These are the activations of a small network on made-up records, seen along a few directions, one row for each record.
Here are examples, each followed by its value of one field, S.
The largest differences between rows may come from other fields.
Random noise pushes rows far along 9 fixed directions. That doesn't count. These rows show it; they differ only by the noise:
[318, -120, 113, -289, -357, -187, -169, -325, 67, -197, 166, 25, 3, -177, -533, -91, 509, -207, -27, -113, -7]
[113, -154, -110, -5, 398, -315, 47, -146, -259, 88, -190, 59, 187, 197, -63, -352, -404, 11, -204, -127, -221]
[156, 18, 17, 46, -59, -123, 400, 231, -15, 311, 687, -119, -120, -126, -254, -217, 73, -370, -554, 58, 176]
[-147, 19, -75, 45, 178, 459, 482, 56, 479, -107, 387, -10, -4, -337, -99, 403, 136, -359, 186, 336, -131]
[-199, 21, -240, 142, 293, 80, 106, 340, 87, 182, 40, -84, -323, -353, 257, 221, -288, 164, -103, 324, 165]
[241, -203, -282, -157, 570, -249, 294, -17, -80, 98, -50, 12, -93, -318, -199, -321, -404, -236, -351, -43, -290]
[43, -50, 403, -212, -67, -210, -185, -190, 326, -22, 84, -117, 174, 70, 36, 44, 331, 126, 38, -11, 264]
[96, -125, -198, -171, -45, 144, 58, 103, 178, -228, 20, -141, -216, -493, -475, -308, 143, -271, -237, 105, -119]
[460, -108, 110, 99, -180, -141, -118, -22, -163, 46, 308, 458, -323, 181, 235, -491, -109, -114, -350, 29, 198]
[-389, 212, -206, 334, -197, 160, 86, 302, -287, 190, 160, -211, -34, 38, -185, 138, -21, 133, -122, 159, 150]
[48, 145, 117, 125, 152, -551, -126, -44, -417, 562, 126, 161, -149, 197, 482, 332, -231, 479, -96, -61, 439]

[-49, 2, -85, 55, -82, -183, -447, 167, -378, -44, -486, -142, -136, 156, -21, -681, -199, 385, -214, -197, 27] -> s2
[-254, 99, -36, 29, 151, 230, -22, -42, -10, -195, -432, -190, 50, -95, -46, 19, -65, 102, 204, -40, -190] -> s12
[104, 0, 332, -242, 156, 48, -13, -127, 275, -213, -223, -32, 266, 66, 11, -433, 163, -53, -17, -169, 21] -> s4
[-194, 12, -88, 347, -18, 78, -57, 199, -276, 141, -156, -64, 0, 249, 166, -118, -259, 233, -112, 34, 54] -> s14
[224, -340, -273, -33, 69, 60, 53, -184, 103, -404, -152, 114, 252, 5, -333, -403, -52, -430, 48, 71, -538] -> s5
[184, -274, 83, -45, -322, -105, -524, -100, 94, -182, -99, 182, -166, -2, 299, -37, 76, 194, 124, 110, 217] -> s3
[-378, -293, 98, 428, 365, 38, -33, 224, 177, -10, -91, -159, 309, 677, 511, 42, -645, 49, 6, 408, 15] -> s12
[-166, 153, 328, 67, -72, -414, 212, -120, -238, 327, 178, -344, 764, 570, -251, -33, 193, 43, -77, -298, 6] -> s7
[-139, -173, -23, -322, -131, -99, -450, -231, 187, -387, -457, -320, 272, -105, -299, 232, 173, 131, 319, -1, -105] -> s15
[151, -333, -27, -148, 230, -363, -194, 131, 42, 24, 23, -103, -81, -94, 198, -110, -338, -42, -283, 142, 104] -> s15
[-51, -82, -31, -43, 94, -16, -6, -281, -352, -150, -248, 162, 283, 514, -135, 118, -303, -75, 201, -125, -323] -> s18
[-33, 149, 273, 113, -350, -46, -134, -146, 313, 99, 467, 168, 17, 114, 303, 683, 492, 132, 319, 78, 387] -> s16
[130, -325, -394, 247, -47, -641, -389, -259, -608, 157, -146, 78, 300, 491, -84, -51, -284, 279, 87, -149, -214] -> s8
[171, -15, -505, 139, -228, -14, 41, -26, -283, -65, 161, 72, -51, -232, -598, -9, 148, -237, -83, -110, -328] -> s16
[-173, 67, 142, -200, 27, -235, -14, 182, -313, 246, -77, -178, -228, -16, 10, -70, -162, 193, -350, -68, 340] -> s1
[76, 66, 65, -18, 513, 72, 254, 225, 542, 143, 64, 53, -268, -422, 504, -21, -124, 95, 35, 73, 51] -> s2
[134, 87, 170, -338, 319, -322, 226, -260, 120, 247, 37, -75, 96, -371, -2, 487, 269, 8, 125, -151, 58] -> s5
[357, -288, -361, 41, 189, -410, 19, 43, -239, 116, 75, 110, -36, -43, -135, -409, -269, -134, -326, -57, -363] -> s9
[39, -190, 46, -118, -35, -574, -141, 269, 38, 353, 142, -353, -146, -198, -69, 77, 9, 242, -319, 16, 371] -> s11
[33, -60, 484, -380, 291, 203, 159, -54, 793, -31, 87, -158, 53, -220, 408, 190, 232, -75, 143, 153, 287] -> s6
[158, -123, 73, -19, -94, -68, -77, 9, -122, 34, 151, 256, -108, 120, 132, -246, -122, -48, -177, 28, 51] -> s1
[268, 77, 117, 0, -224, -243, 150, -70, -293, 369, 467, 4, 30, 228, -161, -158, 171, -142, -299, -206, 161] -> s8
[-170, 251, -220, 184, -140, 277, 127, 121, -285, 175, 100, 204, -312, -147, 128, 616, -64, 87, 224, 184, -10] -> s1
[239, -62, 378, -42, -173, 190, 210, -128, 529, -95, 531, 64, 234, 215, 72, -82, 395, -248, 118, 18, 6] -> s17
[-142, -79, -359, 220, 392, 163, -87, 41, -74, -12, -464, 316, -177, -14, 496, 53, -502, 361, 269, 59, -253] -> s17
[280, -101, -20, 293, -347, -320, 77, -288, -156, 34, 454, 190, 594, 585, -362, -185, 280, -210, 68, -194, -394] -> s9
[47, 137, 143, -227, 140, 146, -9, -65, -126, -41, -443, 94, -263, -90, 96, -617, -61, 107, -235, -327, 59] -> s8
[173, -27, -173, 129, -66, 33, 220, -148, -208, 68, 148, 180, -111, -128, -210, 86, -6, -218, -55, -101, -196] -> s14
[-35, -203, 17, -18, 595, -469, 447, -340, 116, 346, 509, -144, 738, 378, -6, 767, -83, -253, 231, -12, -279] -> s16
[39, -133, -253, -221, 66, -688, -94, 188, -303, 315, -55, -522, -1, -268, -490, -126, -225, 7, -576, -167, 95] -> s15
[345, -424, -103, 0, 145, -737, -33, 129, 301, 377, 638, -285, 141, -26, -7, 128, -64, -125, -226, 198, 36] -> s2
[-421, 146, -111, 303, 255, 162, 458, 284, -512, 422, 132, -53, -73, 319, 213, 286, -498, -35, -167, 151, 192] -> s6
[-331, 217, 100, 76, 103, -107, 172, 155, -60, 283, 42, -379, 317, 139, -56, 29, 93, 220, -113, -138, 9] -> s9
[467, -22, 210, -202, -420, -279, -274, -432, -223, -97, -22, 164, 173, 96, -486, -398, 549, 52, -2, -520, -139] -> s17
[379, -74, 54, -284, 112, -264, -212, -166, 38, -73, -392, 205, -220, -288, 140, -400, 32, 103, -126, -211, 29] -> s5
[-164, 192, 87, -116, -220, 159, 2, -127, -288, 69, -89, -20, -61, -157, -244, 370, 256, 59, 181, -117, 91] -> s3
[331, -67, 289, -126, -454, 63, 0, -56, -24, -144, 346, 61, -161, 57, -292, -434, 361, -462, -421, -37, 65] -> s13
[141, -104, 296, -421, -787, -75, -359, -294, -98, -241, 117, -62, -205, -147, -558, 290, 727, -158, 124, -56, 322] -> s3
[81, -160, 210, 113, -228, 63, -346, -74, 96, -342, -331, 136, 322, 470, 121, -718, -54, 59, -53, -57, -115] -> s7
[-161, 244, -35, -162, -33, 29, -170, -9, -217, -72, -494, -129, -10, -243, -296, 23, 148, 330, 102, -318, -70] -> s18
[-60, -284, -256, 288, 393, -100, 336, -26, -248, -20, 14, -170, 506, 518, -198, -442, -582, -394, -207, -39, -569] -> s12
[-258, 138, -63, -311, 408, 581, 249, -74, 514, -443, -712, -50, -60, -692, -105, 78, 60, -51, 360, -7, -367] -> s7
[104, -462, 277, 40, -307, -212, -356, 1, 576, -154, 269, -282, 285, 243, 136, -156, 264, -2, -86, 197, 202] -> s14
[-30, -31, -284, 139, -19, -280, 153, 80, -218, 368, 255, -101, 65, -176, -255, 422, 23, 83, 43, -47, -85] -> s11
[-79, -317, -77, 105, 143, 301, 216, 167, 334, -304, 90, -95, -61, -1, 21, -9, -230, -397, -131, 407, -172] -> s13
[-233, -84, -404, 199, -433, -224, -275, 152, -279, 243, 141, -251, -19, -52, -248, 517, 47, 258, 106, 145, 67] -> s11
[115, -350, -420, 323, -342, 216, -45, 95, 48, -209, 292, 160, -32, -6, -160, -59, -12, -314, 32, 300, -179] -> s6
[566, 71, 380, -65, -41, 76, 106, -47, 217, 78, 381, 501, -455, -38, 551, -306, 9, -265, -159, 14, 362] -> s4
[-200, 83, 265, 162, -369, 152, -262, -100, 252, -54, 272, 64, 86, 234, 330, 497, 333, 247, 346, 268, 342] -> s10
[92, 164, -105, -23, -89, -185, 254, 217, -74, 315, 295, -344, -226, -409, -222, 128, 160, -57, -365, -33, 141] -> s13
[50, -7, 130, 287, -169, 128, -40, 80, 138, 113, 478, 264, -100, 347, 559, 142, -107, 24, -10, 348, 299] -> s10
[22, -331, -113, 6, 279, -416, -62, -55, 276, 38, 20, -240, 421, 25, -64, 71, -123, 28, 151, -3, -264] -> s18
[110, -254, 35, 190, -184, -70, -286, 521, 113, 80, 268, -137, -277, 186, 270, -675, -303, 12, -700, 387, 410] -> s10
[251, 182, 81, 114, -433, 110, 233, 43, -168, 132, 609, 175, -46, 142, -152, -46, 295, -344, -161, -23, 201] -> s4

Which value of S does each new row have?
[-112, -124, 34, -265, 18, -14, -150, -116, 113, -168, -416, -372, 285, 84, -384, -498, 86, 2, -133, -197, -159] -> s8
[87, -114, -151, -298, 167, 11, -185, 155, 265, -139, -230, -113, -518, -702, 69, -182, -23, 110, -213, 138, 145] -> s10
[-79, 300, -24, -19, 160, 239, 137, -126, -187, 44, -357, 176, -84, -256, 52, 171, 32, 310, 334, -284, -134] -> s11
[-92, -305, -431, 263, 56, -352, 49, 7, -239, 213, 146, -234, 418, 155, -306, 156, -202, -55, -59, 47, -223] -> s6
[3, 180, 188, 26, 146, 688, 409, -201, 227, -226, -20, 419, -20, 75, 157, -218, 58, -310, 194, -72, -224] -> s8
[172, -144, -124, -55, 350, -177, 253, 57, 175, 156, 380, 46, -241, -327, 224, 187, -198, -147, -121, 234, 67] -> s10
[-151, -30, -62, -9, 400, 165, 288, 148, 603, -47, -72, -255, 254, -190, 69, -46, -54, -14, 49, 105, -280] -> s9
[148, -375, -224, 285, 214, -351, -56, 268, 128, 160, 338, -141, 273, 385, 209, -233, -392, -68, -301, 263, -56] -> s16
[10, 153, 314, -309, 581, -59, 312, 249, 317, 270, -58, -227, -103, -203, 465, -245, -208, 54, -338, -50, 372] -> s4
[208, -163, 234, -199, 168, -37, -166, -105, 165, -322, -486, 62, 175, 114, 124, -746, -111, 11, -94, -130, -168] -> s7
[166, 141, 41, 398, 152, -116, 492, -194, -101, 413, 557, 471, 290, 559, 372, 299, -202, -131, 111, -72, -193] -> s9
[-95, 77, 119, 28, 393, 113, 145, 6, -76, -72, -439, 32, 218, 174, 253, -403, -354, 105, -30, -109, -188] -> s7
[-245, -46, -341, 377, -348, -171, -218, 198, -285, 218, 237, -156, 64, 50, -221, 553, 37, 174, 195, 189, 5] -> s18
[-123, 88, -138, 146, 241, 328, 219, 252, 124, 79, -62, 24, -174, -236, 159, -48, -126, 124, -7, 20, -70] -> s17
[-281, 513, 196, 280, -214, 352, 430, 216, -287, 197, 213, -195, 41, 165, -81, -65, 198, -15, -200, -130, 133] -> s13
[-277, -212, -224, 85, -468, 160, -512, 198, -61, -453, -409, -376, 291, 228, -475, -689, 86, 26, -172, 46, -88] -> s4
[36, 18, -170, 106, 256, -425, 120, -292, -514, 276, -187, 97, 449, 535, -105, -150, -352, 87, -45, -359, -439] -> s9
[-288, 183, -49, 515, -221, 340, -122, 182, -216, -87, -138, 80, 159, 530, 145, -381, -140, 244, 119, -29, -92] -> s2
